A small network was shown many inputs. Here are its activations along a few directions, one row for each input.
Each table varies a few parts of the input and shows all the possible inputs, shuffled.
A made-up example of a description, with smaller parts first: one of 4 places along a line, together with either a single point or one of 11 places around a ring or (one of 3 separate values, together with one of 8 places around a ring).
Shared parts are said once, and a part with two or three values counts as separate values.

Other details of the inputs vary at random and push rows far along three fixed directions, the same in every table; ignore that.

Rows:
R1: [-52  58  20 -22  26 -44 -53 -53  18 -25  16  85]
R2: [  3 -24  12  39  25  -3  45  27  11 -10 -50 -70]
R3: [ 46 -25 -13  16  -8  14   4 -12 -25  41  18 -12]
R4: [  2  14   4 -43   2  14   9  44 -29  -4  -7  31]
R5: [-32  -5  40  67  78 -53  -1 -26   6 -51 -16 -39]
R6: [ 46   0 -17  15 -10  17  -8   2 -11  49   5 -20]
R7: [ -7 -34  -5  26   9  -2  31  14  40 -11 -29 -74]
R8: [  2  39  28  42  57 -35 -37 -90  10  30  50  52]
R9: [ 32 -35  -9  20 -30  21 -14  -7  -8  31  29 -19]
R10: [  4  38 -13 -48 -26  19  20  15 -30  -5   4  67]
R11: [ 29 -18 -16  15 -31  26   0  -6   5  36  35 -23]
R12: [ 45 -27 -33   5   3   6 -13  -5 -14  49   3 -14]
R13: [ 24 -19 -35   9 -22  16 -16  -4   7  43  18 -25]
R14: [ -3  31  -2 -57  -4  12 -12  30 -51  -8   1  61]
R15: [ 40 -34  -4  12 -36  15 -15 -12   0  24  28 -24]
R16: [-77  15  31  17  56 -42   4 -11  32 -70 -36  13]
R17: [  0  21  -5 -52 -14  13   9  14 -50  -9   9  68]
R18: [ 29  -9 -15  14 -34  21 -20  -7  -3  39  14 -36]
R19: [-16 -31   9  38   4   2  31  21  16 -17 -30 -82]
R20: [ 30 -25  -7  20 -21  21 -34   5  -9  32  22 -26]
R21: [ -7 -31  13  30  -1   4  46   6  32 -20 -14 -69]
R22: [ -4   4 -18 -46 -26  13   4  28  11  -9  -1  10]
R23: [-93  37  46  16  44 -37  39 -20  29 -80 -19  18]
R24: [-48  13  25 -37  -3   1  39  51  15 -68 -34 -14]
R25: [  7 -32 -13  30  19 -11  44  16  17   1 -56 -62]
R26: [ 31 -37 -11  21 -33  18 -14 -11 -15  30  26 -20]
R27: [-10 -35  -6  26  -4 -12  32   6  33  -9 -41 -78]
R28: [  5   5 -21 -44   2   7  14  36 -11   4 -15  33]
R29: [-11  -2   2 -29 -24  17 -14  35 -25 -15   0  17]
R30: [  6  15 -30 -41 -11   8  16  26 -14   2 -23  28]
R31: [ 47 -26 -31   6   5   7  -9   0  -6  51   4 -15]
R32: [ 39 -25  -3   9 -28  16 -35   3  -3  26  20 -32]
R33: [-38 -28   9 -17   7  -6  37  47  16 -62 -55 -28]
R34: [ -9  31   4  41  29 -40 -79 -97  21  30  34  39]
R35: [ 47 -36 -35  13   2  -1 -22   3 -25  30  18 -15]
R36: [ 35  -8 -11   7 -24  28 -19   2  13  36  30 -34]
R37: [ 46 -14 -35   9  -2  10  -4  -2   4  53   1 -15]
R38: [ -9 -36   6  37 -16  -1  47   0  16 -16 -32 -72]
R39: [-45 -18  33 -14   8   1  37  56   8 -73 -52 -33]
R40: [ 35 -31  -6  13 -45  10 -13 -18  -5  30  22 -20]
R41: [ -1  39   2 -60  -3  20  -2  43 -30  -2   6  66]
R42: [-45   2  -7 -30 -11  -5  37  35   8 -46 -49  -5]
R43: [  1  28   0 -55 -12  20  20  27 -28  -3  15  73]
R44: [  5  14  -2 -37 -11  19  33  29 -18  -4   1  40]
R45: [-20   6  33  85  63 -45  27 -63  36 -11 -23 -38]
R46: [ -8  19  -2 -47 -39  17 -29  24 -31  -9   6  47]
R47: [-13  26   6  43  42 -37 -79 -87  22  26  44  41]
R48: [  7  -5  -3 -32 -11   4  16  30 -47 -26  17  36]
R49: [-10  45  22  38  13 -32 -42 -99  34  22  58  30]
R50: [-32  24  34  69  68 -43  13 -43  29 -27 -38 -36]
R51: [ -9  12  -4 -29 -23  27   1  37  -4  -7   9   9]
R52: [ -4  28  33  44  32 -26 -59 -92  30  14  64  39]
R53: [ 49 -10 -13  15  -3  21  -8   8  -8  51  10 -22]
R54: [-61 105  37 -38  24 -29 -58 -56  17 -24  47 108]
R55: [-34   1  -1 -38  23  -7  55  54   4 -46 -62  11]
R56: [-45   6  23 -35 -13   1  57  36  15 -68 -24  -4]
R57: [ 26 -18 -33  10 -20  19 -15   0  14  42  21 -26]
R58: [ -5  34   2 -61  -2  14  -8  35 -44  -7   5  65]
R59: [-32  15  39  70  69 -43  30 -55  37 -26 -20 -19]
R60: [ 34 -32 -11  19 -44  14 -13 -18 -14  31  16 -19]
R61: [  1  17 -27 -60  -3   3  -9  21 -37   0  -5  63]
R62: [ 33 -21  -4   9 -36  12 -34  -4  -8  32  15 -28]
R63: [ -3  -9 -13 -45 -25   7  -9  30  -2 -17  -8  19]
Each input here is: one of 3 separate values, together with either a single point or one of 8 places along a line or (one of 2 separate values, together with one of 6 places around a ring).
Changing only the choice among 3 separate values turns R52 into R33. The same change can be made to R26. Which row results?
Answer: R47
Which other rows does R45 become when the choice among 3 separate values takes its other values? List them by row number.
Answer: R6, R25
Which other rows does R62 become when the place on the ring of 6 takes its other values? List them by row number.
Answer: R20, R29, R32, R39, R46
Which other rows does R42 become when the choice among 2 separate values takes its other values? List them by row number.
Answer: R34
Which other rows does R31 become when the choice among 3 separate values takes its other values? List them by row number.
Answer: R4, R8
A walk changes only the place on the ring of 6. It starts at R23 and steps to R11. List the rest of the walk in order.
Answer: R21, R56, R49, R38

Rows:
R64: [ 43   9 -13  -8 -35  25 -43 -28 -24  57  74  42]
R65: [-28   3  -5 -30  13  -7   4  31 -14 -33 -32  27]
R66: [  33   39  -16   54   15  -15  -81 -115   36   81   91   27]
R67: [-46   6  20 -38   0 -15  33  22 -12 -64 -25  39]
R68: [-24  25  45  42  61 -34  -2 -30   9 -26  -1   9]
R69: [ -8 -41  14  43 -18   0 -13   5  31  -9 -20 -98]
R70: [ 27 -28 -49 -74 -78  48   6  66 -45  18  -8  24]
R71: [-34   7  13 -28 -11   1  25  21 -13 -50  -2  27]
R72: [-14  -6 -16 -28   8   0  18  34   4 -18 -24  15]
R73: [ 29 -14 -40 -78 -85  63  23  81 -50  19  -3  10]
R74: [-42  30  11 -44  -3  -5  40  18  11 -44 -26  32]
R75: [ -6   6  -6 -22   6  15  29  40   2  -7 -15  -2]
R76: [-26  21   0 -30  24 -19  14  14   9 -28 -21  34]
R77: [ 33 -88 -13  53 -15   7  26   4   4  13 -20 -92]
R78: [ 29  27  -6 -19   4  -5 -58 -37 -25  36  57  76]
R79: [ 16 -52 -15  36  -4  -8  39   0  26   6 -36 -79]
R80: [ 12 -36  -5  50  21  -9  13   5   5   5 -32 -79]
R81: [  0  13  14  51  25 -15   2 -50  39  15   7 -24]
R82: [-46   5  34 -37 -23   9 -10  30   6 -59   5  12]
R83: [ 40 -48  -9  49   9  15  39  26  16  26 -35 -96]
R84: [-58  24  25 -33  -9  -4  -4  23  39 -52  -5   8]
R85: [-21  20  22 -23  18  -7  17  15 -19 -38 -11  34]
R86: [ 66 -25 -27 -26 -70  53  -3  30 -40  49  36   6]
R87: [ 17  56 -18 -22  12   3 -59 -40   3  45  65  77]
R88: [  30  -52   -6   55  -18   11   34   13    3   19  -39 -100]
R89: [  1  10  15  43  41 -24 -14 -36   7  10 -14 -20]
R90: [-39  36  26  43  48 -32  -5 -64  48  -6  17   5]
R91: [-48  11  -3 -41   2 -12  27  20  15 -45 -25  38]
R92: [-20  16  18  39  57 -48 -26 -49  15  -6 -13   4]
R93: [ 59  -7  -8  30 -25  11 -43 -62 -12  66  61   4]
R94: [ 23  29   0 -12   5   7 -42 -19 -24  33  58  55]
R95: [ 14 -33  10  56  24  -6  26  13   5   4 -46 -84]
R96: [-28  32  29  45  64 -34 -23 -44  16  -3  -1   0]
R97: [ 60 -39 -42  -3 -55  21 -17   3 -22  61   8 -27]
R98: [ 34 -16 -19 -14 -20  22  -5  28 -30  14  21   4]
R99: [-41  23   4 -33 -11  -1  15  20  -9 -42 -19  26]
R100: [ 40 -24 -29 -29 -27  26 -21  25 -34  28  25  26]
R101: [-47  30  34  26  34 -34   4 -44  19 -33 -24   7]
R102: [-32  31   9 -42  19  -5  34  31   3 -40 -31  31]
Changing only one part turns R65 into R72. The same change can be made to R99. Which row results?
Answer: R66
What is each input in this table made of?
Answer: one of 3 separate values, together with either a single point or (one of 2 separate values, together with one of 6 places around a ring)
Which other rows does R91 become when the choice among 2 separate values takes its other values? List them by row number.
Answer: R72
Which other rows does R101 become when the choice among 3 separate values takes its other values? List them by row number.
Answer: R74, R93

Rows:
R103: [ 45 -23 -33 -61 -45  51  47  89 -65  12 -19  12]
R104: [-46  -6   2 -45  25  -3  92  92  -9 -71 -95 -13]
R105: [-36   7  38  77  52 -45  43 -70  50 -27 -14 -38]
R106: [-23  37  -5 -30 -25 -10 -76 -44  13   4  48  71]
R107: [ 11 -13   1 -37 -85  48   1  39 -10   1  27 -17]
R108: [ 20  -4  -5  12 -51  23 -45 -19  32  37  39 -38]
R109: [-20  35  10 -28 -32  -6 -68 -49  -6  -1  65  84]
R110: [ 19  37 -27 -37   8  10 -17  -4 -13  39  17  66]
R111: [-50 -22  50  55   7 -18  20 -16  45 -55  -9 -71]
R112: [ 52 -22 -30 -38 -36  42  39  54 -48  31  -7   9]
R113: [-43  -8   5 -14  43 -15  73  65  -1 -61 -87 -27]
R114: [ 11  47   3 -24  23  -9 -44 -28 -38  18  42  95]
R115: [ 45 -65 -31  26   5   9  23  39 -13  27 -44 -81]
R116: [ -1 -19 -28 -81 -86  49  -1  73 -11 -17   3   6]
R117: [ 58 -33 -37  13   3   5 -33  -5 -14  58   5 -21]
R118: [-29  61  12 -33 -25   3 -71 -33  26   1  63  71]
R119: [  31  -58   14  108   -8   -9  -38  -77   40   39   39 -106]
R120: [-64  66  51  11  87 -50  21 -34   3 -58 -17  70]
R121: [ 63 -41 -18 102  51 -22 -32 -60  20  79   3 -87]
R122: [ 45  -5 -39   2 -33  20   0 -22  20  61  25 -12]
R123: [-24 -28  19   9  34 -20  51  36 -18 -57 -61 -26]
R124: [-64  54  49  13  87 -53  13 -27  -3 -61 -22  56]
What is each input in this table made of?
Answer: one of 2 separate values, together with either a single point or one of 4 places along a line or one of 6 places along a line
Changing only the choice among 2 separate values turns R110 into R112. The same change can be made to R118. Which row results?
Answer: R111
Which other rows does R111 become when the place on the line of 4 takes its other values? List them by row number.
Answer: R107, R109, R119

Rows:
R125: [ 15 -62  19  42  54 -18  52   5  -4 -22 -28 -58]
R126: [ -4 -23  29 -32 -13  -3   9  37 -44 -49 -29   6]
R127: [-32 -38 -38 -24 -32   7  32  56  -5 -40 -49 -14]
R128: [  2 -12 -61 -50 -51  33  -3  44   6  16 -14  -4]
R129: [-21  42  12 -39  11  22   9  61  -5 -25 -11   0]
R130: [ 62 -16 -34  10 -54  20 -20 -17   0  72 -11 -56]
R131: [ -2 -25  10 -39 -51  26  96  45  20 -37   5  -7]
R132: [-44  50  29 -15  13 -42 -27 -60 -32 -34   4  92]
R133: [ 51 -74 -32  26 -19   4 -53  -5 -13  39  48 -37]
R134: [ 50  -5 -26 -12 -58  16 -25 -15 -37  43   7  15]
R135: [  9 -47  30  42  16 -20  14   9   6 -28 -53 -77]
R136: [ -8  25  20 -58 -12   2  -3  42   6 -31 -35   9]
R137: [-27 -15  13  49  52 -39 -40 -34  38 -26   7 -18]
R138: [-30  42  30  -2  38  -4 -16  17 -18 -27  14  36]
R139: [-29  -1  31 -18 -63  50  61  60  -5 -44  15 -31]
R140: [ 15  23  -1 -38 -13  41 -15  54 -28  19  17  19]
R141: [  3  35   9 -34   4  16 -35  16 -55   0  50  66]
R142: [ 48 -32 -18  26 -40   6  -3 -17  -2  57 -25 -60]
R143: [ -8  19 -23  29  12 -17 -72 -80  31  50  38  30]
R144: [-33  12  23  67  47 -27   5 -45 -15  -9   0 -15]
R145: [-10 -54  -3  36  23 -10  -1  21  40 -20 -33 -76]
R146: [-42  30  -2 -35  24 -14 -34   8  37 -29   4  24]
R147: [ 71 -52 -44  27 -10  14  25 -26 -33  62  17 -22]
R148: [-18   2 -37 -45 -32  -1 -37  -8 -35   4  37  74]
R149: [ 45   0  11 -26 -97  47 -38 -36   1  35  64  20]
R150: [ -6   8  46  27  32 -32 -25 -28  23  -9 -23 -19]
R151: [  3   3  28  29  69 -26  11 -23  35   3  -6  -1]
R152: [-34  37   0 -20  -3  19  28  36 -22 -14 -24  18]
R153: [-58  10  18 -26 -34  -3  -1 -17  44 -55  43  22]
R154: [-13 -21   4  65  18  -3  43  10  -7  -9 -44 -72]
R155: [ -7  24  31  43  91 -42 -13 -60  31 -14  18  37]
R156: [ -2 -16 -20 -22  -1   4  76  42 -18 -22 -49  14]
R157: [ 62  14 -46  15  -6   4  -8 -38  14  89  29   7]
R158: [-30  46  10  60  43 -20  -2 -37  28   6 -11 -28]
R159: [ 48  24 -14 -17  19   1 -24 -15  19  55  40  29]
R160: [-24  44  -6 -44  21 -10  34  -2   0  -5 -12  77]
Changing only one part turns R145 into R150. The same change can be made to R143. Which row results?
Answer: R142
What is each input in this table made of?
Answer: one of 4 separate values, together with either a single point or (one of 2 separate values, together with one of 4 places along a line)
Which other rows does R131 become when the choice among 4 separate values takes its other values? List them by row number.
Answer: R139, R149, R153
A walk changes only the place on the line of 4. It starts at R146 and steps to R145. List the rest of the walk in order.
Answer: R137, R133
Which other rows does R129 become when the choice among 2 separate values takes its other values? List them by row number.
Answer: R158
